Small tables with named rows and columns. After each table, cells are looked up by row and column.

lemuf =
	gomisug	gezubul	rasis	fitime	bedes
nez	88	54	46	75	24
nus	50	86	50	30	2
kebi	5	67	43	3	30

nus, fitime -> 30
nez, rasis -> 46
kebi, gezubul -> 67
nez, gomisug -> 88
nus, rasis -> 50
kebi, fitime -> 3
kebi, rasis -> 43
kebi, bedes -> 30
nez, bedes -> 24
nus, gezubul -> 86
nez, gezubul -> 54
nus, bedes -> 2
nez, fitime -> 75
kebi, gomisug -> 5
nus, gomisug -> 50

pip
columns: ribunol, totuk, nuruf, lam, sim, katob, binamis, lub, kupuno, gove
koduk: [149, 15, 132, 104, 163, 172, 109, 116, 94, 171]
pimo: [152, 168, 132, 150, 168, 146, 130, 158, 197, 164]
mape: [146, 155, 106, 149, 154, 161, 158, 179, 164, 133]
kan: [144, 63, 164, 156, 128, 133, 128, 248, 120, 141]
keve: [139, 159, 133, 150, 143, 148, 131, 134, 191, 141]
daton: [148, 76, 243, 152, 120, 135, 142, 178, 225, 139]
gaf: [153, 143, 184, 121, 112, 126, 144, 200, 130, 103]
ribenuk: [138, 203, 158, 135, 99, 142, 117, 57, 193, 153]
bude: [146, 196, 173, 124, 155, 143, 137, 94, 143, 192]

What is the totuk of kan in pip? 63
What is the gove of koduk in pip? 171
What is the kupuno of pimo in pip? 197
What is the binamis of keve in pip? 131
What is the lub of pimo in pip? 158
What is the lam of kan in pip? 156
What is the ribunol of keve in pip? 139
What is the ribunol of daton in pip? 148
What is the kupuno of kan in pip? 120
What is the ribunol of ribenuk in pip? 138
What is the gove of gaf in pip? 103
What is the lam of keve in pip? 150
What is the lam of daton in pip? 152
What is the katob of keve in pip? 148
What is the totuk of bude in pip? 196
What is the lam of koduk in pip? 104
What is the sim of ribenuk in pip? 99
What is the gove of keve in pip? 141
What is the lam of pimo in pip? 150
What is the nuruf of pimo in pip? 132
Row with the largest kupuno: daton

sur.csv
,bava,rogari,bup,bod,bidetu,fev,neb,gipuge
gor,115,76,202,99,78,69,42,185
lusode,154,130,159,123,114,52,110,19
mela,104,139,130,94,135,103,95,95
los,181,83,90,193,50,15,236,206
gef,87,113,25,152,180,45,74,155
vor,130,61,169,116,99,160,115,89
kab,212,57,212,29,144,72,69,87
rekufa,137,199,26,102,196,47,140,162
rutupe,191,88,132,249,93,89,135,39
tafedo,81,185,101,198,143,24,55,243

mela, neb => 95
rekufa, bava => 137
los, gipuge => 206
rutupe, bidetu => 93
vor, fev => 160
rutupe, bod => 249
kab, bidetu => 144
los, rogari => 83
mela, fev => 103
vor, gipuge => 89
Row with the largest gipuge: tafedo

rof.tsv
	venelez	fifu	zadilo
gozodos	121	59	153
ropado	154	123	68
pusadil	84	164	128
rasefi	148	47	164
niv	149	105	78
vomuzu	139	97	194
mem	163	21	168
tabir	113	111	97
zevo	71	139	135

What is the venelez of niv in rof? 149
What is the fifu of rasefi in rof? 47
What is the venelez of vomuzu in rof? 139
What is the zadilo of zevo in rof? 135
What is the fifu of vomuzu in rof? 97
What is the zadilo of mem in rof? 168
What is the venelez of tabir in rof? 113
What is the venelez of zevo in rof? 71
What is the venelez of rasefi in rof? 148
What is the zadilo of tabir in rof? 97
What is the venelez of pusadil in rof? 84
What is the fifu of ropado in rof? 123
What is the venelez of gozodos in rof? 121
Row with the largest zadilo: vomuzu

vibunes
|  | bif | kam | biz | rekuno | saz | mugabus | gurosa | gep | kulo | letamez |
|---|---|---|---|---|---|---|---|---|---|---|
| fevas | -1590 | -228 | 399 | -4273 | -5052 | 2769 | -2266 | -1015 | -151 | 4065 |
| pulova | 4598 | 3143 | 2551 | 413 | -2044 | 1077 | -2457 | -1926 | 553 | 1952 |
| vod | -2110 | -7489 | 3595 | -3092 | 4618 | -4470 | -2273 | -1964 | -7483 | -5316 |
| baver | 1061 | -5172 | 1733 | 120 | 2349 | -9046 | -4627 | 493 | -2291 | -562 |
| naz | -4226 | 2594 | 2561 | -964 | -7633 | -1365 | -2342 | -253 | -8346 | 1059 |
| kalozez | -8716 | -2455 | 1306 | -1751 | -2661 | 3397 | -2889 | -2086 | -1110 | 5185 |

vod, kulo => -7483
baver, kulo => -2291
vod, kam => -7489
naz, kulo => -8346
pulova, kam => 3143
naz, bif => -4226
vod, rekuno => -3092
vod, gep => -1964
kalozez, gep => -2086
pulova, biz => 2551
naz, saz => -7633
kalozez, rekuno => -1751
naz, mugabus => -1365
vod, saz => 4618
fevas, kam => -228

